These are the activations of a small neural network, seen along a few directions. Each row is one input.
In each table, some parts of the input vary, and every possible input appears once, in random order.
A made-up example of a description, with smaller parts first: one of 8 places around a ring, together with either a single point or one of 9 places along a line or (one of 3 separate values, together with one of 4 places along a line).
Shared parts are said once, and a part with two or three values counts as separate values.
In the rows, 128 means zero.

Rows:
x1: [ 99 136 169 177 125 103  79 114 150  97 163 126 171 143 141 134 166 151]
x2: [137 122 137 175  97 125  65 110 185  99 175 131 152 148 147 130 169 136]
x3: [174 119 166 153 112 149 136 109 141 128 170 174 115 107 138 129 199  79]
x4: [132 129 198 158 143 118 159 112 108 111 152 168 123 105 129 132 192  97]
x5: [147 152  44  71 162 114 171 165  64 150 123  70 123 147  55  72  71 167]
x6: [ 47 115 166 112 128 124  88 137 162 127  54 124 156 124 207 171  95 168]
x7: [153 143  35  84 159 118 171 147  78 156 126  74 114 149  35  84  73 146]
x8: [ 82 110 195  93 146 151 162 129 121 147  55 165 118  81 195 178 129 110]
x9: [147 156  58  58 159 119 165 169  48 147 124  71 135 143  63  75  63 179]
x10: [156 111  98 181  72 153  52 103 209 110 157 137 112 166 165 155 113 111]
x11: [156 146  28 105 143 111 163 154  91 166 119  62  97 153  24  76  68 114]
x12: [ 72 127 174 142 120  96  90 134 154 101 104 135 169 126 177 135 138 171]
x13: [187 103 127 158  91 182 127  94 172 128 157 179  75 123 150 169 145  53]
x14: [103 122 197 123 136 129 165 116 112 125 112 178 134  78 165 154 170 111]
Q: What do these inputs look like to the network?
A: either one of 4 places along a line or (one of 2 separate values, together with one of 5 places along a line)
Q: Start at x9 and move only the place on the line of 4, one step at a time. The first step leads to x5. Which rows follow, in order?
A: x7, x11

Rows:
x15: [107 140  78  44 164 124 172 156  66 152  82  93 126 123  88 104  65 180]
x16: [182 138  33  83 127 145 150 148  99 144 148  79 108 157  60  86  73 131]
x17: [113 131 186 128 145 134 149 126 112 119 115 147 124 101 157 138 154 132]
x18: [163 121 123 155  94 145 115 112 148 132 153 152 102 125 135 132 150  87]
x19: [104 132 178 130 128 124 122 123 115 127 113 147 137 109 158 138 140 136]
x20: [141 119 124 162 103 130  91 112 166 111 151 139 130 150 137 146 133 117]
x21: [178 112 131 151 112 156 140 112 135 125 157 155 103 123 137 133 158  81]
x22: [113 124 152 149 111 110 106 127 154 105 138 131 144 131 147 127 154 133]
x23: [164 123 143 156 121 141 131 104 137 114 158 153 104 123 122 136 160  98]
x24: [141 127 117 168 109 133  79 105 178 111 155 129 123 144 144 147 134 125]
x25: [172 151  45  94 132 127 149 142  96 131 153  85 118 160  52  92  73 156]
x26: [ 77 123 154 127 134 125 114 126 149 121  74 138 136 105 180 157 121 149]
x27: [108 127 139 161 120 115  87 129 167 104 126 127 153 130 154 129 144 148]
x28: [146 113 114 158  97 145 105 115 167 125 168 138 105 137 145 143 151  93]
x29: [131 117 168 144 138 130 135 121 125 121 144 148 143 112 136 125 171 125]
x30: [ 94 121 175 107 144 129 154 117 109 138  88 169 132  99 167 155 143 125]
x31: [149 111 109 162 103 153  86 121 180 127 149 134 123 144 151 146 134 102]
x32: [ 80 116 167 118 133 129 118 133 146 137  83 143 141 111 175 158 125 142]
x33: [115 150  86  87 169 107 166 155  62 155 100  74 131 142  66  87  79 153]
x34: [ 88 123 157 144 132 117  97 141 145 110 107 131 148 128 174 153 126 151]
x35: [115 141  89  69 173 110 185 158  72 171  72  88 126 125  72  98  70 146]
x36: [139 145  64  83 149 110 150 160  88 134 140  76 142 141  62  78  89 177]
x37: [ 83 114 174 106 129 127 131 126 138 126  82 139 136 109 170 159 130 130]
x38: [128 132 156 146 128 115 128 125 137 113 146 148 138 113 140 126 171 119]
x39: [134 145  67 105 152 101 162 151  80 144 118  76 143 152  46  70  94 149]
x40: [120 155  84  61 156 123 156 163  67 136 102  83 129 139  80  87  70 184]
x41: [ 97 132 178 130 142 129 142 125 113 123 122 155 139 108 160 143 149 129]
x42: [140 125 130 161 104 131  98 107 166 112 167 137 111 140 133 143 146 110]
x43: [149 125 137 161 104 135 114 109 149 117 156 150 124 130 121 143 145 103]
x44: [165 121 123 150 110 154 132 119 155 130 168 156 103 123 136 142 163  77]
x45: [111 112 188 102 148 141 162 123 111 137  85 158 132  95 161 156 144 121]
x46: [114 122 148 149 116 117  94 132 160 115 135 129 161 138 153 134 148 144]
x47: [ 91 124 173 131 126 116 111 131 130 112 113 134 135 122 165 141 136 134]
x48: [154 131 138 154 117 139 124 102 138 118 158 167 116 134 127 137 154 100]
x49: [129 125 159 146 115 116 112 119 136 120 142 135 150 114 138 124 156 125]
x50: [181 136  31 114 136 122 161 143  93 164 147  81  99 159  49  86  86 106]
x51: [ 90 126 167 137 129 121 104 139 144 121 115 133 145 127 170 148 131 149]
x52: [ 96 125 172 118 128 124 143 120 123 136  91 150 132  91 164 152 133 130]
x53: [150 118 114 159  97 151  92 115 171 132 154 135 115 140 151 137 140 101]
x54: [170 150  48 112 143 120 155 129  93 148 142  77 113 164  36  84  81 125]
Q: What do these inputs look like to the network?
A: one of 5 places along a line, together with either one of 2 separate values or one of 6 places along a line
Q: Changing only the place on the line of 5 turns x18 into x19. The same change can be made to x16. Which row results?
A: x40
Q: Changing only the place on the line of 5 turns x31 into x24. The same change can be made to x44. Which row results?
A: x48
Q: List by row number the other rows that have the place on the line of 5 in common with x22.
A: x27, x29, x36, x38, x39, x46, x49
Q: List by row number the other rows that have the place on the line of 5 in common with x15.
A: x26, x30, x32, x35, x37, x45, x52

Rows:
x55: [168  93 182 107 107 176 125 125 151  80 151 172 132 110 184 154 179 127]
x56: [163 146  78  73 171 142 191 152  65 150 156  99 116 130  51  86 121 160]
x57: [ 48 109 186 148 155 125 138  94 118 135  72 150 123 111 184 207 117 115]
x58: [121 144 143 155  78 154  45 108 188  77 190 149 131 157 192 163 129 173]
x59: [184 147  88  71 150 111 180 151  56 129 137  95 106 125  57  84 106 140]
x60: [140 139  40  80 148 128 176 135 106 179 105  82 104 154  76 106  62 121]
x61: [137 104 154 140  94 139  54 124 195  90 130 156 171 144 182 150 151 168]
x62: [ 57 126 182 153 120  72 106 131 170 104  91 138 174  98 167 138 163 161]
x63: [ 61 103 170 137 119 110 147 116 164 140  57 164 128  67 174 165 138 110]
x64: [152 120 209 120 128 147 126 150 120 136 123 148 135  99 200 114 203  94]
x65: [118 104 167 140 111 150 109 138 156 170  78 130 123 117 220 137 157  72]
x66: [140 126 148 250  99 102  64  77 192 115 186 147 153 147 114 134 190  77]
x67: [ 80 133 230 134 182 112 163 109  90  99 114 180 132  99 169 170 150 140]
x68: [132 143  32  87 160 151 170 152 105 190 108  88 108 143  68 115  73 129]
x69: [141 134  48  77 139 120 157 148  97 169  91  95  96 154  63 102  60 109]
x70: [144  78 151 126  91 181  94 103 193 122  96 164 116 111 189 175 124 116]
x71: [143 104 131 241  94 140 107  69 194 140 151 157  90 123 120 165 180  14]
x72: [167 154  71  68 158 127 193 144  57 143 147 108 120 135  57  82 116 149]
x73: [131 113 128 143  80 184  82  96 182 119 150 192  81 130 201 186 102 128]
x74: [181 121 171 236 105 128 138  83 157 106 201 171 107 114 112 141 228  37]
x75: [114 135 184 152 110 116  62 147 164 142 110 109 174 136 202 111 178 127]
x76: [172 142  84  75 137 117 181 161  39 123 150 101 124 125  58  83  92 128]
x77: [131 143  50 106 172 104 122 153 114 149 139  69 139 155  55  75  87 194]
x78: [164 138 165 136 102 182 112 109 145  66 193 192  92 123 193 158 149 138]
x79: [126 153  51  91 142  91 113 150  95 123 132  65 149 164  58  71  82 156]
x80: [133 127  50  88 119 132 163 163  79 167 103  91 108 147  60 110  47 106]
x81: [ 35 141 206 161 152 101  95 110 126 107 106 135 172 141 163 174 140 171]
x82: [ 95 125 208 128 136 103 180 132 126 106 104 180 146  58 169 138 178 132]
x83: [129 155  55 104 152 101 134 139 108 137 137  53 148 167  62  70  79 177]
x84: [133 139  76 111 128  97 115 171  92 128 132  65 143 156  42  75  61 170]
Q: Changing only one part turns x78 into x58. The same change can be made to x67. Which row results?
A: x81
Q: What do these inputs look like to the network?
A: one of 3 separate values, together with either one of 4 places along a line or one of 6 places along a line
Q: Change only the place on the line of 4 in x80. List by row number the other rows that result.
A: x60, x68, x69

Rows:
x85: [206 143  54 143 130 120 162 135  93 134 198  94 101 156  10  74 137  95]
x86: [112 115 192 172 108 150 121  92 166 108 136 190 124 101 187 181 171  96]
x87: [190 151  46 154 129 104 132 145 106 121 198  79 128 172  21  67 127 126]
x88: [146 140  45 104 123 125 118 144 114 146 126  81 120 169  71  96  61 138]
x89: [ 96 115 185 180 105 133  82  94 180  93 140 169 151 115 193 178 165 123]
x90: [ 96 148 132  56 179  98 159 164  60 125  83  92 160 122 104 100  88 207]
x91: [ 97 146 120  71 170 102 190 154  60 154  84  98 128 108  82  99  97 145]
x92: [199 127  37  92 126 152 152 143 104 137 161 100  87 147  76 101  81 122]
x93: [112 118 191 168 117 147 114  91 155 119 137 182 116 114 189 175 175  90]
x94: [100 111 189 183 112 135  82  95 171 106 142 161 145 128 201 168 165 124]
x95: [107 136  63  93 153 111 135 148 112 162  83  73 136 141  90 111  70 159]
x96: [106 119 192 170 111 135  72 106 175 118 137 156 141 133 197 153 175 117]
x97: [121 110 192 157  99 141 121 104 176 112 133 191 128 102 185 170 173  96]
x98: [163 133  53  98 123 142 150 145  98 157 122  99  92 143  66 102  73 113]
x99: [124 122  69  83 161 123 168 150  99 166  78  94 112 123  89 119  77 128]
x100: [113 108 190 165  97 131  77 114 183 109 133 160 157 117 205 149 180 121]
x101: [104 112 187 168  92 126  84 102 192  97 136 169 148 114 190 164 172 128]
x102: [110 149 134  49 182 117 193 161  46 141  80 114 135 102 100 103 100 177]
x103: [181 141  32 104 119 142 124 146 122 127 165  79 110 170  78  93  74 152]
x104: [130 107 199 159  97 146 115 115 170 120 127 176 130 102 199 160 185  92]
x105: [124 117 199 166 114 150 108 107 161 127 130 179 115 110 196 159 183  90]
x106: [ 79 148 116  80 167  86 157 161  73 137  86  78 153 128  88  95  88 174]
Q: Changing only one part turns x101 into x97. The same change can be made to x106. Which row results?
A: x91
Q: What do these inputs look like to the network?
A: one of 2 separate values, together with either one of 5 places around a ring or one of 6 places along a line
Q: Change only the choice among 2 separate values in x105. List by row number the other rows that result.
A: x96
